Here are a small network's activations along a few directions, averaged over the inputs that share one value of a field.
Related values have similar rows: they may be neighbours, one step apart, or belong to one group.
(in the rows, 500 means zero)
Strong random noise was added to every row along 2 fixed directions; ignore it. To show where, here is one row again and again, with new noise each time:
[427 492 482 497 499 510 412 572 420 432 400 648 610]
[466 517 641 598 674 544 589 363 526 543 688 492 502]
[436 475 678 554 619 511 546 484 491 472 537 572 557]
[406 447 617 490 516 484 447 627 428 392 345 676 629]


U, 12 values:
u12: [550 501 455 426 428 468 427 568 469 499 446 560 606]
u1: [612 520 359 446 587 433 494 441 495 508 444 522 506]
u7: [571 462 342 498 277 524 323 724 375 422 362 467 510]
u8: [559 386 481 374 528 452 528 532 486 411 361 658 493]
u4: [422 572 315 483 321 562 496 567 486 611 402 485 441]
u5: [540 453 402 393 513 471 468 492 506 467 424 553 543]
u9: [498 358 655 385 541 335 498 560 458 395 300 563 528]
u2: [482 520 536 568 621 569 546 370 527 527 659 498 520]
u6: [439 652 422 484 388 555 464 466 528 550 501 429 367]
u10: [559 569 141 525 289 521 287 485 484 564 545 443 524]
u3: [428 520 603 510 355 479 543 647 524 444 361 443 470]
u11: [550 565 336 561 445 549 505 469 557 583 689 286 396]
U is arranged as a tree with 4 forks.
List every value one step from u9, in the order listed. -> u5
List every value one step from u4, in the order listed. -> u3
List every value one step from u10, in the order listed. -> u12, u11
Fewest steps between u6 and u8? -> 6
